A small network was shown many inputs. Here are its activations along a few directions, one row for each input.
Each table varies a few parts of the input and shows all the possible inputs, shuffled.
A made-up example of a description, with smaller parts first: one of 8 places around a ring, together with either a single point or (one of 2 separate values, together with one of 4 places along a line) or one of 11 places around a ring.
Shared parts are said once, and a part with two or three values counts as separate values.

Other details of the inputs vary at random and push rows far along two fixed directions, the same in every table; ignore that.

Rows:
row 1: [ 21 -13   3 -10   5   8 -21   7  -8   4  15  16]
row 2: [-33  21  -8   5  -9 -16 -11  13  16   0 -16 -30]
row 3: [-35  15  -7   6   0   9 -16  15   5 -19  -3 -29]
row 4: [ 22 -32  13  18   2  12  71 -44 -24   6 -16  10]
row 5: [ 15  -9  12   3   4   2   5 -16 -10  21   8  18]
row 6: [-33  31  -3   2  -5 -11  -4  13  17 -11   1 -25]
row 7: [ 10 -13   2   3   7  -1  -4  -7  -9  19  13  21]
row 8: [ 30 -10   8 -14  -6   2 -14   8   6   8   3  12]
row 9: [-22  25  -6  23   1  14  65 -35   3 -32 -28 -23]
row 10: [ 23 -14  -9 -43  -9 -67 -88  52   0  -7   2  20]
row 11: [-36  25  -5 -35 -12 -59 -83  51  11 -36 -12 -21]
row 12: [ 20 -15  -6   8  12   1  18 -25 -19  -5 -11  28]
row 13: [ 26 -12  14  -6  -4  15  -3  -7  -3   9   2  13]
row 14: [ 32 -15   2  -8  -8  -1 -12  10   6  10   1  10]
row 15: [-28   9 -10  10  -1   9  -4  14  11 -14 -13 -35]
row 16: [ 19 -20  -7  -6   6   2 -26  16  -7   8  12  15]
row 17: [ 29  -8   0 -18   1   0 -17  16   4   3  16  15]
row 18: [-36  29  -3   0  -4   0  -2  10  14 -17   5 -21]
row 19: [-30  13 -15   9  -2   6  -9  20   8 -17  -6 -33]
row 20: [ 23  -4   8 -11  -4 -11  -5  -5   4  21   4  15]
row 21: [-38  23   6  11  -5   3   5 -11   6  -1 -14 -28]
row 22: [ 13 -15   7   1   2  -3  -7 -13  -7  25   1  17]
row 23: [ 11 -16  -8  -1   9  -4 -13   7  -8  15  17  21]
row 24: [ 26  -8   6 -13   1  10  -5   4  -1   3  15  16]
row 25: [24 -7  3  0 -3 -8 11 -5  1 22  7 14]
row 26: [ 22  -2   7 -11  -1 -13  -7   2   3  18  10  18]
row 27: [-41  19   3  21  -1   7  15 -11   3  -3 -10 -27]
row 28: [-31  18   2   0  -8   3 -32  17  11 -17 -12 -30]
row 29: [-32  21 -23   4   4 -23 -22  13   3 -33 -23 -16]
row 30: [ 10 -15  -1   2   9   4  -2  -5  -9  13  18  22]
row 31: [-31  23  -9  11  -5   3  21   4  15 -13   1 -27]
row 32: [-38  15  -1  18  -4   2  11 -10   5   3 -18 -30]
row 33: [ 24 -23  -3  -4  -3   0 -22  13  -1  13  -2  11]
row 34: [ 26  -2   3  -6   7   1  20 -25 -11 -11  -5  30]
row 35: [ 11 -15  -4   1   7 -10 -16   5  -7  20  13  21]
row 36: [ 26  -6  12  14  11  26  68 -57 -22  -7 -10  26]
row 37: [ 17 -19 -12  -2   6   3  -5   9  -6  11  14  16]
row 38: [ 11  -8  -1 -11   7  -7 -26   9  -6  10  21  25]
row 39: [-39  14  -4  20   3  26  28 -11   1 -15  -2 -28]
row 40: [ 20  -3  11 -12  -4  -8  -7  -8   1  21   4  17]
row 41: [-31  26  -6 -12  -5  -4 -43  32  11 -24   3 -26]
row 42: [ 26 -12  -3   0   1  13  27  -6  -1  10  15  14]
row 43: [ 20  -4   0 -11   4  -3   0   4   3  10  20  22]
row 44: [ 25 -11   7 -15   0   7 -24   6  -1   4  11  14]
row 45: [-35  32   4  -1  -7 -10 -10   9  15  -8  -5 -24]
row 46: [ 18  -6   1 -13   3   6 -13   5  -6   5  21  21]
row 47: [ 25  -8   3  -4   3  17  27 -10  -1   7  17  16]
row 48: [ 20 -26  30  22   4  32  95 -69 -30   4 -15  11]
row 49: [-32  20  -3  21  -4   3  31  -6  10   0 -14 -30]
row 50: [-32  25  -2  17   5  10  30 -29  -6 -35 -23 -16]
row 51: [-31  17   0   1  -2   8 -22  14  10 -20  -7 -32]
row 52: [-34  27  10  12  -8   8  20 -19   7  -2 -14 -29]
row 53: [  4   2  20  15  -9  40  58 -34   2   0 -11 -12]
row 54: [ 21 -23   2  -1   0   6 -18   5  -4  14  -2  12]
row 55: [ 23  -7  -2 -14  -6 -23 -24  10   6  23   4  15]
row 56: [ 20 -23  11   7   1  21   8 -14  -8  13  -2  12]
row 57: [-39  14 -14  10   2   9  -2  12   4 -14  -2 -26]
row 58: [-32  10  -8   6   0   6 -19  18  10 -15 -11 -33]
row 59: [-40  17  -2  22  -2   3  15  -7   3   0 -12 -28]
row 60: [ 16  -9 -12 -17  13 -27 -47  10 -14 -10  -3  33]
row 61: [ 14 -16 -11   0   6  -5  -7   8  -5  15  16  20]
row 62: [ 31 -11   6 -14   0   8  -5   5   5   5   8  11]
row 63: [ 29 -19  -4  -6   3   5  -6  10   3  10   3   9]
row 64: [-35  15  -5  17  -6  -2  10  -4   9   3 -18 -31]
row 65: [-34  22  -9  15  -3  -3  15   7  12  -5  -6 -27]
row 66: [-23  21 -11   0  -7   1  -8  23  17 -20  -2 -32]
row 67: [-26  24   0  -9  -7   2 -25  22  19 -22  -6 -30]
row 68: [ 16 -12   2  -4   8  14   1  -5 -10   7  18  19]
row 69: [15 -3  8 -6  3 -2 -4 -5 -7 15 17 22]
row 70: [ 17 -11 -12  -9   4 -15 -20  21   2  13  18  21]
row 71: [-30   7   2  14  -8  -8  38 -11  -1 -23 -28 -32]
row 72: [ 27 -17  -5  -1   3  10   8   6  -2   9   9  11]
row 73: [ -7 -17  24  36   1  38 108 -72 -26  -6 -25 -12]
row 74: [15 -5  5 -6  5  6  3 -6 -7 10 20 23]
row 75: [-32  26   0   5  -3  18  22  -2  11 -19   2 -26]
row 76: [-37  17 -10  19  -1  -1  12   3   6  -4  -5 -26]
row 77: [ 21  -7  -4  -8  -1 -15  -9   9   3  17  15  19]
row 78: [ 12  -7   6  -2   5  -4 -12  -3  -9  16  17  22]
row 79: [ 20 -21   1  -8   5   6 -28   8  -4   7   8  13]
row 80: [18 -2  8 -7  1 -2  4 -5 -2 15 16 22]
row 81: [ 17  -3  12  -5   1  -2  -1 -10  -7  19  10  20]
row 82: [ 16 -29   8   0   3 -10  14 -17 -22   3 -11  15]
row 83: [ 22 -15 -10  -2   4   5   7   7  -2  11  14  16]
row 84: [-21  18  -8   0  -9   0 -14  22  21 -19  -8 -35]
row 85: [ 20 -17  19  -8  -2  -6  19 -23 -20  -3  -6  17]
row 86: [-27  33 -10  -3   1 -15  -2   2   9 -39 -20 -17]
row 87: [ 28 -20   1  -2  -4   4  -5   8   3  13  -3  10]
row 88: [ 21  -9  -4 -50  -7 -68 -96  53   0 -10   4  23]
row 89: [ 28 -12  -7   8   9   2  36 -26 -12  -5 -12  25]
row 90: [-36  18  -7  17  -3  -6   3   5   9  -1 -12 -28]
Each input here is: one of 9 places around a ring, together with either one of 2 separate values or one of 8 places along a line.
Changing only the place on the ring of 9 turns row 17 into row 16. The same change can be made to row 26. Which row results?
Answer: row 59
Changing only the place on the ring of 9 turns row 44 into row 58. The same change can be made to row 36. Which row results?
Answer: row 12
Which other rows does row 75 become when the place on the ring of 9 takes its other values? List them by row number.
Answer: row 37, row 39, row 42, row 46, row 47, row 57, row 68, row 83
Start at row 28 and move only the place on the line of 8, one step at a time. The first step leads to row 51. Which rows follow, in order?
Answer: row 1, row 68, row 38, row 78, row 5, row 21
Which other rows does row 10 become when the choice among 2 separate values takes its other values? List them by row number.
Answer: row 9
Which other rows does row 34 become when the choice among 2 separate values takes its other values? List them by row number.
Answer: row 11
Start at row 56 and move only the place on the line of 8, one step at a time. The first step leads to row 79. Which rows follow, in order?
Answer: row 3, row 39, row 30, row 7, row 27, row 22
Which other rows agree with row 19 in the place on the ring of 9? List them by row number.
Answer: row 4, row 15, row 29, row 33, row 37, row 61, row 64, row 76, row 90

Rows:
row 91: [-54  37  -4  -1 -16   5 -15  36  30 -18   3 -54]
row 92: [ 31 -22   0 -10   1   4  -8  -6 -10   2  -4  15]
row 93: [-28   7   4  19   4  23  52 -29 -14 -15  -9 -17]
row 94: [-56  43  -3  -6  -8 -11 -29  15  14 -35 -17 -37]
row 95: [-10  10   8   9  -2  22  62 -28   1 -18 -14 -26]
row 96: [ 12 -20   2  -5  10 -15 -17   3 -15   7  14  26]
row 97: [-58  27  -1   6  -7 -16 -29  20  14 -26 -24 -46]
row 98: [ 22 -11  10  -2  -3 -13  12  -5  -5  18   6  15]
row 99: [ 31  -7   1 -12   5   4  -5 -13  -5   1   5  24]
row 100: [-21  22  -6 -28  -3 -49 -99  48  13 -13   4   1]
row 101: [23 -4 -3 -4  5 -7 -5 -8  1 26  5 26]
row 102: [-15   7   1  30   0  35  58 -25   2 -21 -26 -30]
row 103: [-55  35  -1  -9 -14 -17 -15  22  16 -35 -18 -45]
row 104: [-24   6   8  31  -7  15  41 -26  -2   2 -20 -26]
row 105: [-13   6 -13 -23  -6 -18 -95  64  21   4  14 -16]
row 106: [30 -8  1 -6 -1  0 15  3 -1 -6  1 14]
row 107: [ 20 -18  -7  -9   9   3   1  -4 -16  -3   9  24]
row 108: [ 16 -17 -13   1   9  -9  -2  -2  -9  23  12  24]
row 109: [ 31  -7   6  -8   1  20 -12   4   4  25  27  21]
row 110: [ 23 -12  -1  -5  -4 -11  14  -5   2  23   5  17]
row 111: [ -8  17   2  24   2  31  54 -30   5 -20 -14 -13]
row 112: [ 16 -19  -4   1   7 -13  -7   0 -15  19  14  29]
row 113: [ 22 -23   8 -10  -2  -1 -11  -6 -12   6  -4  18]
row 114: [ 23 -15  15 -10  -1 -13   4  -4  -6   9   6  16]
row 115: [ 26 -18 -12   0  11   3  -1   4  -9  -5   9  27]
row 116: [-24   7  -1  30  -1  21  53 -29   4   8 -23 -30]
row 117: [ 23  -4   7  -2   4 -11 -10  -8  -6  21   9  27]
row 118: [ 18 -19  -4   0   9  20  -5   9  -3  21  32  16]
What is each input in this table made of?
Answer: one of 4 separate values, together with either a single point or one of 6 places along a line
Changing only the choice among 4 separate values turns row 116 into row 108. The same change can be made to row 113. Which row results?
Answer: row 93
Which other rows does row 96 become when the choice among 4 separate values takes its other values? List them by row number.
Answer: row 97, row 100, row 114

Rows:
row 119: [-43  21 -16  -6  -2 -29 -81  44   8  -8  -7 -14]
row 120: [-25  25  -4   7 -15  26  17   7  33   9   4 -35]
row 121: [-33  24 -16  -4   6  -8 -10   9  -2 -33  -4 -11]
row 122: [-36  16 -23  -9   0   7 -51  52  17  -9  15 -26]
row 123: [-19  15   2   1  -7  -4   9   2   0 -39 -31 -25]
row 124: [-21  16  11  11 -11   8  55 -30   4 -19 -40 -30]
row 125: [-10  -5  17  17  -5  15  31 -27  -6  17  -2  -6]
row 126: [-17  22  -9  10 -11  29   9  21  19 -10  12 -39]
row 127: [-25  15  11  11  -5  23  13  -3   7 -26  -6 -36]
row 128: [ 30 -13  -3   4  12  -8  13 -25 -22  17  10  47]
row 129: [ 42  -8   7 -34   7 -28 -22   0  -5  13  19  33]
row 130: [ 38 -31  -3   2  11 -22  -2 -16 -22  13 -12  35]
row 131: [ 30 -17  14   3   4  -7  39 -34 -15  23  12  39]
row 132: [ 41 -39  -1  -2  10  -1  20 -24 -23  -3 -11  33]
row 133: [-37  17  -3   7  -7  -4 -24  36  27  15  10 -30]
row 134: [  30  -20  -22  -30   13  -36 -114   70    7   37   40   33]
row 135: [  0 -12   0   4   5  28  14 -15 -12  -3   3   3]
row 136: [ 35 -34  16   3  -1 -14  35 -31 -23  20 -11  25]
row 137: [-24  28   6  16  -1  17  46 -22  10 -36 -12 -16]
row 138: [ 43 -20  17 -11  -3   8   4 -15  -2  25  10  21]
Changing only one part turns row 137 into row 129. The same change can be made to row 123. Which row results?
Answer: row 124
What is each input in this table made of?
Answer: one of 4 places along a line, together with one of 5 places around a ring
Which other rows does row 131 become when the place on the line of 4 takes its other values? List them by row number.
Answer: row 125, row 133, row 136
Which other rows does row 128 become when the place on the line of 4 takes its other values? List them by row number.
Answer: row 119, row 130, row 134
